A small network was shown many inputs. Here are its activations along a few directions, one row for each input.
Each table varies a few parts of the input and shows all the possible inputs, shuffled.
A made-up example of a description, with smaller parts first: values(2) and (point or line(9) or (line(4) and ring(5))).
Shared parts are said once, and a part with two or three values counts as separate values.
(in the rows, 128 means zero)

Other details of the inputs vary at random and push rows far along three fixed directions, the same in every table; ignore that.

A family of inputs:
r1: [130 129 142 135 148 133 120 128 133 124 146 120]
r2: [127 125 142 135 144 133 125 125 134 123 148 118]
r3: [128 119 149 137 135 145 119 120 136 130 148 128]
r4: [117 125 140 126 139 139 120 132 126 117 142 119]
r5: [123 140 137 135 149 138 125 115 147 120 136 127]
r6: [118 128 141 129 143 140 119 134 125 119 140 118]
r7: [126 124 119 127 114 124 130 142 119 133 130 119]
r8: [121 123 141 133 142 135 121 126 129 121 144 116]
r9: [135 120 118 129 115 115 127 141 117 137 132 118]
r10: [121 118 148 135 133 148 115 121 132 128 144 126]
r11: [118 115 147 130 130 151 116 125 125 125 141 127]
r12: [138 129 125 128 119 116 132 145 124 136 135 125]
r13: [133 150  95 130  95 111 138 141 140 147 115 125]
r14: [106 169 127 126 175 153 131  59 159  91  60 169]
r15: [113 127 144 124 142 144 132 133 134 123 145 127]
r16: [113 128 144 129 140 144 133 132 132 119 145 124]
r17: [145 121 117 120 126 120 124  87 118 121  74 165]
r18: [135 123 123 125 117 117 136 144 126 141 137 127]
r19: [129 154 101 134  97 116 152 141 150 149 119 131]
r20: [143 121 110 109 132 108 126 100 102 110  73 156]
r21: [142 121 118 128 117 112 130 142 124 145 137 122]
r22: [120 152  99 127 102 124 143 137 146 146 110 129]
r23: [120 121 140 130 145 136 121 128 131 126 144 119]
r24: [169  56 133  98 134  87 106 126  37 107 105 136]
r25: [134 153 101 129  96 112 147 143 146 146 119 132]
r26: [137 126 119 129 119 115 122 143 118 136 131 118]
r27: [143 120 118 131 115 111 131 142 121 141 136 119]
r28: [116 123 140 128 138 139 124 131 125 118 142 116]
r29: [120 150 113 130  94 138 144 129 148 144 114 144]
r30: [121 128 146 132 143 137 131 127 137 120 147 123]
Each input here is: ring(5) and (point or line(5)).
The inputs of r14 and r26 match in every part but the ring(5) part. If r15 is changed in the same way as r14 into r26, which row does it become?
Answer: r23
Which other rows does r28 become when the line(5) part takes its other values? List them by row number.
Answer: r4, r6, r7, r22

A family of inputs:
r31: [124 177 113 145  88 134 149 140 175 152 122 141]
r32: [157  87 101  96 113  93 120 127  61 118  76 154]
r33: [171  94  93 107 130  80 112 117  74 125  78 143]
r34: [118 167 118 139 111 125 156 148 164 139 151 111]
r35: [162 122  95 109 126  78 121 114  82 116  68 138]
r36: [148 181  51 114  86  80 155 121 140 145  52 149]
r37: [120 171  94 142 106 126 155 137 177 153 127 126]
r38: [105 180 112 148 105 131 155 181 177 157 167  94]
r39: [137 100 145 135 145 124 122 137 114 125 160 112]
r40: [103 168 101 127  96 132 148 142 174 157 120 130]
r41: [174  95 112 104 109  87 111 132  76 131  93 155]
r42: [131  92 152 126 117 138 115 136 102 119 161 116]
r43: [136 112 145 119 149 118 126 139 109 114 159 112]
r44: [124 105 148 127 117 140 107 152 105 124 163 105]
r45: [135 106 144 138 145 125 117 140 114 125 155 108]
r46: [131  95 153 128 133 143 111 145  95 134 154 114]
r47: [108 185  88 121 138 148 131  43 170 101  25 182]
r48: [130 115 145 132 152 120 126 141 116 118 149 109]
r49: [163  93  99 102 112 101 117 112  72 135  71 156]
r50: [104 152 122 138  94 146 158 153 157 143 148 125]
r51: [ 85 132 175 127 200 177 117  63 163  89 119 149]
r52: [130  92 162 132 135 147 115 137  99 130 158 117]
r53: [138 103 148 138 145 125 108 132 115 125 160 108]
r54: [176 101 109 112 104  86 123 108  85 130  72 168]
r55: [103 156 122 141  97 146 151 155 154 140 142 122]
r56: [120  97 156 126 131 130 116 140 113 129 152 115]
r57: [133 113 144 130 147 119 133 141 119 122 155 112]
r58: [109 174 111 143 101 130 165 176 182 160 173 101]
r59: [116 198  81 135 140 134 139  69 192 127  57 161]
r60: [ 97 165 116 142  79 147 154 189 161 158 168 104]
r61: [133  91 158 130 129 145 123 136 104 135 161 121]
r62: [122 180 111 142  92 134 143 145 172 153 121 138]
r63: [122 157 110 143 108 131 143 144 173 154 156 114]
r64: [ 87 139 178 137 200 192 104  45 156  67 108 149]
r65: [131  92 147 120 118 136 114 140 101 121 161 117]
r66: [133  91 153 123 130 144 122 140 104 135 162 122]
r67: [132 117 149 130 142 120 124 147 110 117 163 102]
r68: [123  99 145 119 127 138 130 147 104 120 154 127]
r69: [177  95 110 105 109  86 118 113  79 127  78 167]
r70: [ 94 149 167 143 229 177 105  54 162  75 106 142]
r71: [136 111 140 136 145 125 105 137 115 128 154 106]
r72: [122  96 154 124 127 129 124 139 117 133 157 118]
r73: [145 161  67 117 102  87 149 131 134 144  71 141]
r74: [136 115 137 139 136 126 122 127 131 132 155 114]
r75: [ 80 140 179 130 217 182 104  50 160  77  98 150]
The inputs of r70 and r33 match in every part but one. If r71 is changed in the same way as r70 into r33, which row does it become?
Answer: r59
What is each input in this table made of?
Answer: ring(5) and (line(4) or values(5))
Start at r69 and move only the ring(5) part, one step at a time. The first step leads to r54. Which rows follow, in order?
Answer: r31, r62, r41
Which other rows agree with r37 in the ring(5) part? List them by row number.
Answer: r43, r51, r58, r63, r65, r66, r68, r69
